A small network was shown many inputs. Here are its activations along a few directions, one row for each input.
In each table, some parts of the input vary, and every possible input appears once, in random order.
A made-up example of a description, with smaller parts first: one of 8 places around a ring, together with either a single point or (one of 2 separate values, together with one of 4 places along a line) or one of 11 places around a ring.
Shared parts are said once, and a part with two or three values counts as separate values.
In the rows, zero is written as 128.

Other details of the inputs shift rows strongly along two fixed directions, in all tables alike. That doesn't count.

A family of inputs:
R1: [101  90  67 163 164 146 117 128 131  72  72 162 124]
R2: [108 156 126  97  14 119 202 204  89 203  85  41 110]
R3: [145 111  93 178 194  90 117 130 159  66  90 176 109]
R4: [130 123 224 103 153 161  74  38 112 168 168 119 137]
R5: [149 130 182 100 131 162  58  12 109 128 215 110 120]
R6: [145 175 188 112  27  99 164 207  87 199  56  71 114]
R7: [107  98 177 108 152 180 128  15 169 166 223 130 171]
R8: [ 97  99  48 162 152 172 141 143 148  82  88 153 119]
R9: [130 103 229  89 150 188  84  51 122 158 163 133 151]
R10: [ 95 110  30 151 149 162 148 141 145  71 101 141  97]
R11: [154 155  80 145 217  93  73 186 104  79 119 194 198]
R12: [148 137  85 184 161  80 131 149 150  57 102 167  98]
R13: [134 119 162 109  66 102 194 183 130 189  87 107 149]
R14: [149 171  78 134 202 133  58 204  76  69  98 178 183]
R15: [139  99 228 109 159 142 117  50 133 169 187 139 159]
R16: [163 162 164 112  30  71 174 195 111 188 123  93 103]
R17: [107 103  37 153 158 121 175 144 163  78 119 152 105]
R18: [113 121 162  86 130 142 123  19 154 143 232 104 143]
R19: [128 167 150  97  12 110 162 216 102 206  94  44  88]
R20: [119 130  48 168 140  89 120 145 165  70 139 147  83]
Description of these inputs: one of 2 separate values, together with either a single point or one of 9 places around a ring.
Q: Change only the choice among 2 separate values in R16. List by row number the other rows that result.
A: R5

A family of inputs:
R21: [121 142 150 114 101 137 137 137 122 154 134 106 142]
R22: [140 136 144 113  98 112 139 138 124 159 145 116 131]
R23: [112 113  96 154 127 130 143 126 150 103 121 130  90]
R24: [122 125 127 124 128 142 121 138 117 131 114 123 134]
R25: [132 133  98 145 143 112 121 136 121 101 103 138 113]
R26: [131 125  92 147 139  99 132 140 131 103 122 138 122]
R27: [131 116 145 114 169 165  62  37 132 100 193 144 133]
R28: [113 125  95 140 145 137 126 145 121 103 111 139 128]
R29: [118 118  98 149 146 118 135 146 136 110 120 145 133]
R30: [133 128 115 154 143 113 125 151 137 100 115 145 115]
R31: [133 134 140 100 100 141 151 153 105 167 112 107 144]
R32: [135 128 107 147 145 103 120 139 124 100 102 143 112]
R33: [148 136 161 113 103 110 135 140 122 152 130 121 126]
R34: [135 143 141 104  97 131 129 138 109 150 136 110 125]
R35: [131 139 164 125  95 121 140 156 118 160 105 114 133]
R36: [146 142 155 114 103 110 142 138 124 157 136 119 127]
R37: [124 111 160 104 114 148 123  54 143 146 180 114 111]
R38: [138 131 152 106 114 139 141 135 113 167 112 119 142]
R39: [121 141 149 115  99 142 132 138 114 151 128 106 139]
R40: [131 102 141 127 200 156  90  38 150  98 184 166 153]
R41: [125 127  99 154 139 114 128 149 140 105 130 141 120]
R42: [131 132 142  99 110 140 147 138 115 165 126 112 148]
R43: [141 126 160 108 115 130 141 139 115 166 110 124 142]
R44: [119 112 170 119 163 158  84  34 147 125 211 137 160]
R45: [119 126 106 146 149 132 123 142 126 108 101 146 124]
R46: [136 142 139 104  98 117 136 138 127 156 142 112 130]
R47: [144 123 162 108 115 125 147 139 122 162 117 123 147]
R48: [133 129 140 100 110 132 148 138 127 166 128 114 151]
R49: [126 132  88 138 139 118 122 139 116  95 113 131 116]
R50: [123 109 143 108  97 143 167 112 135 167 123 107 122]
R51: [135 127 170 118 149 139 104  75 141 134 181 129 138]
R52: [130 114 177 112 153 143 104  75 135 136 165 133 151]
R53: [134 145 141 104  98 126 134 137 116 154 140 110 127]
R54: [133 134 169 124 104 122 138 141 126 153 122 116 140]
R55: [126 137 154 117  99 144 125 137 115 152 121 105 139]
R56: [122 135  89 147 131 115 134 165 142 106 116 134 116]
R57: [113 121 127 133 161 148  96  77 152 101 171 142 145]
R58: [114 124  94 140 146 124 132 146 140 107 117 140 133]
R59: [120 136  94 145 140 128 124 149 132 101 124 135 116]
R60: [127 141 159 121 103 137 130 135 119 156 119 112 136]
R61: [128 123 131 114 154 128 100  73 139 115 174 128 138]
R62: [113 118 151 123  87 140 157 112 140 157 131 100 117]
R63: [120 135  95 146 138 133 120 149 125  99 120 134 114]
R64: [137 130 102 148 144  97 134 138 132 101 113 141 118]
R65: [145 139 160 112 101 115 128 140 115 157 124 121 121]
R66: [143 148 149 111  90 119 137 152 110 164 114 112 120]
R67: [132 139 163 125 104 121 145 138 129 157 129 114 142]
R68: [112 127  94 140 146 132 130 145 129 104 114 140 130]
R69: [125 124 113 147 147 117 139 144 135 113 112 145 131]
R70: [130 128  92 141 139 120 114 138 118  96 106 131 115]
R71: [117 112  89 148 127 115 147 116 142 100 113 127  91]
R72: [126 135 105 152 142 127 118 146 129 105 110 141 111]
R73: [105 105  96 149 134 134 150 122 147 107 112 134 105]
R74: [137 126  99 153 144  94 131 152 130  92  99 145 113]
R75: [125 131  99 148 138 134 112 148 126  99 113 134 113]
R76: [137 122 146 108 111 127 151 138 124 168 132 118 152]
R77: [129 131 113 154 143 118 118 149 131 104 109 146 110]
R78: [126 105 131 118 182 174  81  53 132 104 167 150 149]
R79: [126 138  85 139 131 108 135 155 121 102 106 128 115]
R80: [122 121 114 149 150 123 123 146 129 107 100 151 124]
Q: Describe the family of inputs behind these rows.
A: one of 6 places along a line, together with either a single point or one of 9 places around a ring
Q: Changing only the place on the line of 6 turns R41 into R26. The same change can be made to R77. Which row results?
A: R32
Q: Which other rows agree with R46 in the place on the line of 6? List them by row number.
A: R22, R27, R33, R34, R36, R37, R53, R65, R66
Q: Which other rows agree with R24 in the place on the line of 6? List them by row number.
A: R28, R29, R45, R52, R58, R68, R69, R73, R80

A family of inputs:
R81: [126 113  97 141 135 114 142 129 129 108  96 130 105]
R82: [124 119 119 156 140 132 130 143 127 111  83 148 119]
R83: [124 140 154 124 135 131  93 105 125 124 162 116 138]
R84: [124 111  98 146 139 108 159 135 141 111 108 139 123]
R85: [122 112  93 146 134 105 155 133 143 111 114 132 112]
R86: [127 108 101 147 143 114 157 140 142 118 104 150 131]
R87: [130 144 184 103  48 102 184 169 127 210 122  70 131]
R88: [131 134 151 121 147 129 110 109 136 135 164 136 164]
R89: [ 78 132  96 106  38 171 213 228 107 194  55  67 140]
R90: [128 112 103 141 140 117 146 131 127 108  90 138 116]
R91: [128 137 149 120 143 123 112 104 135 129 168 126 155]
R92: [135 133 153 117 152 137 110 117 137 138 167 143 162]
R93: [128 116  85 141 122 116 153 134 144 111 123 139  98]
R94: [119 130 106 159 114 129 129 146 143 102 118 136  93]
R95: [135 133 158 118 149 146  92 102 111 132 136 136 148]
R96: [121 122 117 155 136 126 132 138 125 104  88 137 111]
R97: [118 120 112 160 138 115 149 150 152 113 111 149 133]
R98: [125 138 143 118 138 120 109 103 136 129 174 118 145]
R99: [128 118 121 152 144 140 130 151 127 113  85 154 118]
R100: [136 128 127 104 134 123 116  93 127 132 173 120 133]
R101: [120 128  96 154 117 118 145 144 154 107 130 138  99]
R102: [136 127 137 101 142 128 105  89 115 129 149 119 135]
R103: [125 127 103 150 119 134 127 137 128 104 102 136  86]
R104: [115 123 110 159 134 110 151 145 151 107 115 139 124]
R105: [130 138 151 115 139 138  91  96 111 126 146 117 129]
R106: [124 115  88 144 127 109 154 133 144 111 120 133 102]
R107: [131 144 146 119 122 143  91 106 125 125 171 123 124]
R108: [131 107 103 143 148 122 157 148 143 120 106 156 130]
R109: [131 109 105 142 144 122 144 136 128 115  86 149 124]
R110: [131 142 135 114 125 132 108 103 136 129 184 125 131]
R111: [140 129 125 101 129 130 116  94 127 133 176 126 129]
R112: [142 122 145 103 152 137 106  95 115 135 139 137 154]
R113: [153 145 173  80  67 103 176 180 101 217 112  88 163]
R114: [120 138 120 152  90 113 149 173 134 128  99 113  97]
R115: [137 124 138 107 147 122 121  95 126 133 161 127 154]
R116: [141 166 170  88  46 100 164 182 110 206 135  69 136]
R117: [126 137 120 153 148 125 106 151 127 103 116 148 143]
R118: [138 144 174 114 119 139 113 148 117 160 138 124 156]
R119: [ 84 123 104  95 133 215 116 100 119 139 156  97 172]
R120: [122 119 114 156 142 124 149 158 153 116 113 156 131]
R121: [128 116  92 139 127 118 140 129 130 107 102 131  95]
R122: [145 165 177  86  48 117 146 176  85 202 107  69 120]
R123: [134 125 132 106 142 119 118  94 127 133 167 119 143]
R124: [115 127  99 156 122 111 146 143 153 106 127 132 103]
R125: [127 139 159 126 140 134  96 106 124 124 156 124 148]
R126: [119 123 111 154 131 123 129 136 127 104  93 129 100]
R127: [142 130 129  96 130 140 103  89 114 129 158 126 121]
R128: [143 120 141 105 156 136 119 108 129 141 159 144 161]
R129: [127 144 149 122 127 136  91 105 125 124 168 117 128]
R130: [121 126 106 152 124 127 127 135 128 103  99 130  90]
R131: [117 122 123 165 135 126 132 151 141 108  99 147 127]
R132: [115 125 121 164 131 120 134 147 140 102 103 137 118]
R133: [125 117 171 133 142 153 113 107 142 136 146 142 142]
R134: [112 126 115 164 126 118 131 145 142 102 109 129 107]
R135: [133 136 156 117 144 141  94  97 110 125 140 125 140]
R136: [146 121 146 100 157 145 106 103 116 138 141 144 152]
R137: [132 117  89 136 123 125 140 130 130 108 105 137  91]
R138: [143 141 170 105 124 146 112 139 103 161 121 126 146]
R139: [135 108 107 138 148 131 143 144 129 117  88 155 123]
R140: [136 141 142 111 127 149  89  97 111 126 155 124 115]
R141: [140 132 136  95 127 131 108  93 112 136 153 115 126]
R142: [140 125 142 103 147 131 108  90 113 129 143 126 145]
Q: Changing only one part turns R122 into R130. The same change can be made to R113. Which row results?
A: R86
Q: Describe the family of inputs behind these rows.
A: one of 2 separate values, together with either a single point or (one of 5 places around a ring, together with one of 6 places along a line)
Q: A walk changes only the place on the ring of 5. It starts at R109 and steps to R86. List the rest of the walk in order.
A: R97, R131, R82
Q: Change only the choice among 2 separate values in R124. List by row number the other rows that result.
A: R116
Q: Change only the place on the line of 6 in R122. List by row number the other rows that result.
A: R95, R105, R135, R138, R140
Q: Change only the place on the ring of 5 in R115. List by row number the other rows that result.
A: R91, R125, R135, R142

A family of inputs:
R143: [148 131 197  69  78 149 141  93  94 197 146  73 141]
R144: [130 131 128 105  92 134 130 118 121 145 152 101 129]
R145: [138 135 116 129 107  88 157 157 131 144 122 114 108]
R146: [118 113 131 121 120 139 155 148 137 157 116 124 141]
R147: [123 128 157 129 110 128 133 122 149 133 163 121 123]
R148: [117 101 131 151 192 147  85  59 158  70 145 168 119]
R149: [109 132  77 165 108 122 171 215 141 114  69 128 110]
R150: [133 124  86 141 128 109 168 165 118 114  72 135 119]
R151: [135 128  79 150 114  76 159 175 127 109  82 140 104]
R152: [125 130  91 139 209 140  52  91 124  53 165 160 154]
R153: [127 134 107 168  99  93 161 197 141 124  87 124  95]
R154: [130 131 169  70  96 166 124  84 121 180 181  79 144]
R155: [145 129 134 154 199 144  64 109 130  78 143 188 145]
R156: [119 113  97 139 185 128 103  59 160  65 192 162 123]
R157: [136 130 209  86  96 128 144  85 141 188 196  97 149]
R158: [139 117 157 119 131 119 144 117 136 148 115 131 129]
R159: [149 162 151 124 121 125 103 170  94 140 102 138 134]
R160: [118 123 110 110 104 145 141 147 115 144 115 106 123]
R161: [112 131  86 165 104 112 155 187 143 105  83 138 115]
R162: [137 135 175  75  78 130 148 103 124 198 167  93 152]
R163: [128 130  94 176 109  89 155 193 136 101  66 140  95]
R164: [123 120  96 171 130 122 157 178 131  99  59 140 111]
R165: [126 149 196  84  60 148 131 101 118 199 165  76 142]
R166: [114 113 115 152 187 167  81  48 137  68 147 157 118]
R167: [119 121 103 114 111 129 161 160 124 148 102 120 132]
R168: [121 165  98 153 135 111 111 197 104 103  88 132 136]
R169: [140 119 155 128 125 108 133 104 140 147 140 128 128]
R170: [114 122 119 160 219 143  51  88 143  51 166 176 165]
R171: [138 128 151 130 107  99 158 144 138 159 132 114 120]
R172: [116 101 107 150 183 147  98  54 166  79 181 169 145]
R173: [167 151 144 107 134 112 120 161  98 153 117 143 152]
R174: [113 132 191  82  85 168 130 104 113 199 154  84 139]
R175: [122 125  77 135 102 122 160 189 107 124  71 120 110]
R176: [147 124 205  65 110 131 132  72 119 195 159  96 142]
R177: [161 143 145 127 132 106 127 184 109 144  94 154 152]
R178: [139 153 137 106 129 104 126 164 104 152 124 117 168]
R179: [113 143 125 121 101 151 136 138 131 146 122 103 123]
R180: [173 160 209  62  92 137 102 125  81 201 152  98 159]
R181: [123 131 113 110 113 133 159 139 130 154 129 114 134]
R182: [116  97 104 129 188 154 102  54 138  93 163 161 138]
R183: [125  96 128 147 197 153 105  47 144  87 156 163 140]
R184: [135 127  77 139 109  98 155 196 115 105  56 124  87]
R185: [123 114 133 127 116 129 160 145 124 155 106 129 141]
R186: [101 110 110 147 171 166  92  72 132  84 144 150 123]
R187: [114 157  70 167  76  88 178 234 124 106  66 122  78]
R188: [117 116  83 145 173 135  90  72 150  55 183 154 105]
R189: [127 130 158 116 119 136 115 105 122 136 122 119 111]
R190: [100  93 115 150 191 178  86  60 157  82 166 164 135]
R191: [126 119  81 157 168 120 101  93 141  69 157 142  94]
R192: [124 120 215  85  80 155 143 107 114 207 147  88 156]
R193: [119 122  98 166 167 129  87  85 143  68 136 158  97]
R194: [127 142 154 129 104 121 124 117 129 149 147 103 104]
R195: [148 126 200  72  87 132 109  67 112 187 180  79 131]
R196: [134 147  96 155 147  92 135 211 120 108  82 145 159]
R197: [118 135  53 168 109 103 194 231 141 119  50 135 113]
Q: Changing only one part turns R157 into R187. The same change can be made to R172. Which row results?
A: R165
Q: Describe the family of inputs behind these rows.
A: one of 5 places around a ring, together with either one of 2 separate values or one of 9 places around a ring
Q: Change only the choice among 2 separate values in R159. List by row number the other rows that result.
A: R168
Q: Which other rows agree with R178 in the place on the ring of 5? List them by row number.
A: R145, R150, R151, R156, R162, R167, R173, R176, R181, R182
